Each row below holds a small network's activations on one input, seen along a few directions.
In each table, some parts of the input vary, and every possible input appears once, in random order.
A made-up example of a description, with smaller parts first: line(6) and (point or ring(11) or (values(3) and ring(8))).
Shared parts are said once, and a part with two or three values counts as separate values.
(in the rows, 128 means zero)

Other details of the inputs vary at random and push rows far along two fixed directions, the same in every table; ignore that.

Table:
row 1: [134 107 115 114 181 118  67 125 140 171 123  88]
row 2: [133 117 141 154 157  91 125 113 146 164 120  99]
row 3: [124 124 130 143 132 107 125 116 120 133 134 123]
row 4: [119  99 126 116 147  94 112 135 158 135 137 122]
row 5: [154 142 145 167  87 181 165  91  77 177 106 118]
row 6: [136 120 132 112 183 107  73 139 132 173 140  88]
row 7: [170 140 138 174  84 148 202  84  83 154 111 144]
row 8: [ 94 119 127 104  97 134 105 166 147  63 149 161]
row 9: [150 173 132 165  49 188 207 115  94 101 111 173]
row 10: [133 105 127 107 186 108  69 126 134 162 107  92]
row 11: [ 98 140 122 122  73 144 137 152 132  80 142 171]
row 12: [102 129 126  84 128 160  86 180 131  88 136 176]
row 13: [125 125 129 121 161 100 102 127 159 126 137 127]
row 14: [135 108 101 113 186  89 110 124 153 151 129  94]
row 15: [128 116 138 113 179 106  76 140 135 176 141  85]
row 16: [133 113 132 148 162  95 118 108 119 151 128  89]
row 17: [131 119 126 144 165  99 123 109 120 150 126  82]
row 18: [107 130 113 103 103 133 100 161 143  63 149 179]
row 19: [121 134 121 121  89 152 126 150 121  65 139 172]
row 20: [ 98 126 113  80 105 141 125 158 162  72 153 166]
row 21: [118 153 123 118 101 153 146 137 141  87 135 159]
row 22: [159 142 150 174 137 155 166  96  59 195  95 111]
row 23: [156 155 122 180  88 153 192  96  72 140 107 128]
row 24: [151 107 125 134 168 100 129 105 131 156 125  98]
row 25: [115 132 125 101 113 142 106 162 161  63 142 172]
row 26: [101 132 118  98 105 133 101 156 144  63 155 177]
row 27: [147 134 133 129 135 140 106 142 110 156 130 118]
row 28: [126 111 138 117 174 104  78 148 137 178 137  82]
row 29: [157 152 145 191 111 131 195  78  95 180 105 111]
row 30: [100 139 133  77 108 145  91 163 130 106 137 148]
row 31: [118 111 138 126 155 102 105 138 163 125 131 110]
row 32: [126 124 126  98 180  99  75 132 127 170 122  87]
row 33: [111 149 129 120  97 151 148 138 144  91 136 156]
row 34: [150 136 158 164  84 169 170  99  72 169  86 120]
row 35: [112 124 115  80 112 145 120 157 156  63 150 166]
row 36: [125 119 143 132 177 123 109 126 105 180 116 101]
row 37: [118 152 120 118  88 152 138 149 145  78 136 183]
row 38: [114 112 139  96 156 125  80 132 136 142 118 111]
row 39: [110 126 134  80 119 155  84 151 136  95 125 155]
row 40: [109 143 130 125  91 149 148 145 147  93 131 153]
row 41: [116 126 105  94 112 131 122 153 155  88 144 171]
row 42: [138 103 127 136 159 101 138 115 137 159 121  84]
row 43: [122 132 139 117 124 128 113 137 110 160 115 107]
row 44: [124 115 130 123 189  90 102 121 161 146 130  83]
row 45: [111 129 108  86 116 138 127 149 154  82 147 159]
row 46: [167 119 147 186 104 132 197  86  88 176 102 103]
row 47: [110 127 121  88 116 165  82 150 143 106 141 150]
row 48: [122 119 119 147 157  94 127 116 126 158 123  82]
row 49: [100 119 127  94 108 162  86 158 147 111 139 144]
row 50: [129 130 115 103  93 158 143 150 136  72 136 169]
row 51: [158 130 135 183 103 126 201  85  94 186 105 110]
row 52: [128  97 124 117 179  77 104 118 157 158 137 101]
row 53: [142 134 126 139 145 125 133 123 136 126 119 116]
row 54: [143 103 132 136 162  98 132 107 133 159 127  95]
row 55: [156 104 120 138 167 100 127 111 130 156 120 100]
row 56: [ 87 123 138  86 120 157  92 184 135  95 138 168]
row 57: [166 142 156 193 113 137 191  78  91 171 103 105]
row 58: [124 117 110 105 157 100 116 127 154 132 140 127]
row 59: [109 139 137 118  85 157 142 154 149  73 134 160]
row 60: [140 131 137 139 144 121 130 116 136 128 126 121]
row 61: [143 166 125 168  41 177 196 115  75 100 118 182]
row 62: [150 160 130 165  47 186 195 118  72  89 115 168]
row 63: [135 107 113 114 154  99 108 132 151 129 135 132]
row 64: [123 113 134 129 185  78  96 119 164 155 134  98]
row 65: [140 149 134 156  37 182 218 117  94 110 117 166]
row 66: [107 133 116 100 117 139 110 151 138  67 148 152]
row 67: [170 150 144 186 122 142 192  79  90 165 101 101]
row 68: [106 123 115 120 153  95 103 130 144 128 143 117]
row 69: [169 150 138 163 116 143 158  97  63 195  90  99]
row 70: [121 131 133 145 131 111 137 124 146 143 124 120]
row 71: [100 139 110 102 112 129 110 149 142  78 151 165]
row 72: [176 147 142 196 114 131 185  81  90 174  98 119]
row 73: [116 104 121 129 178  84  98 129 144 143 130  77]
row 74: [104 129 120  97 108 139 102 157 141  57 153 168]
row 75: [134 114 121 134 160  92 136 105 138 170 129 101]
row 76: [ 97 121 126 113 102 122 107 157 146  83 147 159]
row 77: [140 108 126 131 165 103 137 107 134 157 125  87]
row 78: [125 124 119 124 189  82 100 118 162 154 132  99]
row 79: [114 128 108 115 159 105 106 130 138 118 140 112]
row 80: [131 166 132 162  41 182 203 113  78  98 123 166]
Description of these inputs: line(4) and (values(5) or (values(3) and ring(5))).
Question: Changing only the line(4) part turns row 76 into row 18. The same change can be made to row 65. Which row results?
Answer: row 14
Question: Changing only the line(4) part turns row 41 into row 51. The same change can be made to row 27. Which row results?
Answer: row 28
Question: Changing only the line(4) part turns row 66 into row 17. The same change can be made to row 45. Which row results?
Answer: row 20
Question: Change only the line(4) part in row 29. List by row number the other rows that result.
Answer: row 37, row 70, row 78
Question: Change only the values(5) part in row 32. List by row number the other rows that result.
Answer: row 6, row 22, row 39, row 47
Question: Change only the values(3) part in row 53. List by row number the other rows that result.
Answer: row 50, row 62
Question: Start at row 67 and move only the ring(5) part, one step at a time. The first step leads to row 60. Which rows follow, in order?
Answer: row 13, row 78, row 21
Question: Change only the values(5) part in row 27. List by row number the other rows that result.
Answer: row 1, row 10, row 12, row 69

Table:
row 81: [158 128 121 159 155 105 166  91 119 162 113 100]
row 82: [122 121 134  86 119 161  92 162 144  85 132 162]
row 83: [108 139 121  73 106 165 107 165 150 105 137 163]
row 84: [ 98 126 124 107 114 120 119 158 167  76 153 156]
row 85: [151 139 114 156 157 123 134  98  78 166 110  84]
row 86: [146 127 148 171 152 113 125 105  99 182 110  97]
row 87: [ 92 100 123  85  99 128 103 166 143  94 150 154]
row 88: [108 123 117 128 180  93  81 131 120 148 131  77]
row 89: [ 96 141 125 104 114 132  86 163 132  86 149 157]
row 90: [110 143 113  90  71 164 143 165 156  33 154 206]
row 91: [160 141 121 159 154 118 130  97  84 173 114 100]
row 92: [104 120 148  97 114 149  86 167 148  91 135 152]
row 93: [ 90 138 135  85 100 155 103 169 153 111 140 153]
row 94: [140 120 124 122 167 118  93 129 127 141 125 123]
row 95: [132 112 110 120 183  84 112 115 161 138 130 104]
row 96: [145 153 145 185  55 158 209  97  95 122 115 149]
row 97: [135 113 131 101 179 123  91 129 145 165 123  99]
row 98: [164 153 129 173  66 165 212  91  93 119 111 156]
row 99: [119 108 123 134 175  76 107 124 165 142 139  90]
row 100: [132  86 109 101 167  96 101 127 133 157 132 101]
row 101: [114 110 124 129 180  73 110 126 163 142 136  94]
row 102: [142 154 146 183  58 156 211  97  94 123 112 152]
row 103: [144 155 166 164  56 192 188 112  81 150 105 146]
row 104: [163 124 120 163 151 107 162  90 121 161 117  97]
Question: Changing only one part turns row 95 into row 102. The same change can be made to row 82. Which row results?
Answer: row 92
Question: What do these inputs look like to the network?
Answer: values(2) and (point or ring(5) or line(6))

Table:
row 105: [132 119 124 113 129 134 129 130 133 130 127 131]
row 106: [123 128 132 122 127 131 119 131 127 131 128 131]
row 107: [121 128 132 123 128 132 119 133 127 129 125 130]
row 108: [126 124 133 127 129 124 127 131 133 121 130 129]
row 109: [129 129 126 122 129 131 119 131 125 128 132 130]
row 110: [123 130 129 126 128 127 128 127 139 124 131 127]
row 111: [124 126 121 126 131 122 130 131 129 121 132 131]
row 112: [128 129 127 121 130 130 119 130 125 128 131 132]
row 113: [127 132 124 125 132 128 128 125 136 121 131 129]
row 114: [128 130 126 123 130 134 120 134 126 125 127 127]
row 115: [121 125 126 127 127 121 130 132 131 124 132 129]
row 116: [123 128 131 124 127 134 120 136 128 129 127 125]
row 117: [126 130 127 126 126 125 127 129 140 125 129 130]
row 118: [124 127 123 124 130 122 130 129 128 120 132 128]
row 119: [126 130 127 122 131 133 120 133 125 125 125 129]
row 120: [126 123 132 129 129 124 127 132 133 123 131 132]
row 121: [129 130 122 127 131 125 129 129 137 123 130 133]
row 122: [128 118 130 114 126 134 129 132 135 133 127 129]
row 123: [120 126 126 126 125 124 128 128 133 122 132 125]
row 124: [129 131 122 125 130 125 127 127 137 122 129 131]
row 125: [127 123 130 130 127 124 125 131 135 123 129 132]
row 126: [122 129 132 124 128 133 120 135 128 129 125 127]
row 127: [147 130 133 150 140 124 139 104 104 165 114 108]
row 128: [128 132 126 124 133 125 131 129 135 121 131 130]
row 129: [126 130 127 122 132 132 119 131 125 126 125 131]
row 130: [131 125 125 127 129 125 124 127 133 120 129 131]
row 131: [127 130 126 123 131 134 120 134 126 125 126 127]
row 132: [145 129 136 152 135 125 140 109 107 168 118 103]
row 133: [125 124 132 128 128 127 125 127 135 121 131 128]
row 134: [129 130 125 123 130 133 119 134 126 126 130 127]
row 135: [124 128 132 122 126 130 119 132 127 131 131 130]
row 136: [127 123 130 128 126 124 124 129 135 122 129 130]
row 137: [143 129 136 153 137 127 140 110 107 166 112 100]
row 138: [124 130 129 127 130 124 131 132 138 125 131 131]
row 139: [144 131 136 154 142 116 150 104 117 164 116 101]
row 140: [126 126 119 127 128 122 128 130 130 122 131 131]
row 141: [129 126 128 126 132 125 127 129 130 118 130 130]
row 142: [125 129 122 127 125 127 132 124 127 120 131 128]
row 143: [129 125 127 128 133 124 127 130 131 120 131 133]
row 144: [131 124 125 129 130 124 125 130 132 121 129 133]
row 145: [125 128 131 124 126 133 120 136 128 129 131 126]
row 146: [122 125 124 126 123 122 127 129 133 124 130 128]
row 147: [121 128 133 122 128 131 119 131 127 130 126 132]
row 148: [141 160 145 154  37 192 189 123  81 107 121 177]
row 149: [145 129 132 156 140 115 148 105 119 165 116 104]
row 150: [122 125 124 128 125 121 128 131 133 125 131 130]
row 151: [129 125 127 127 131 127 125 125 132 118 131 129]
row 152: [128 131 124 126 134 125 131 130 135 123 131 133]
row 153: [126 126 119 125 127 122 127 128 131 121 130 129]
row 154: [121 126 128 125 127 122 130 131 131 123 132 127]
row 155: [126 129 128 121 131 131 119 130 124 127 126 133]
row 156: [130 129 126 122 129 131 119 133 125 127 132 129]
Question: What do these inputs look like to the network?
Answer: values(2) and (point or ring(10) or (values(3) and ring(5)))
Question: Changing only the values(2) part turns row 142 into row 123. The same change can be made to row 131. Which row results?
Answer: row 137
Question: Changing only the values(2) part turns row 143 into row 120. The same change can be made to row 134. Which row results?
Answer: row 145
Question: Change only the values(2) part in row 136. List by row number the other rows that result.
Answer: row 130
Question: Change only the values(3) part in row 144. List by row number the other rows that result.
Answer: row 121, row 140
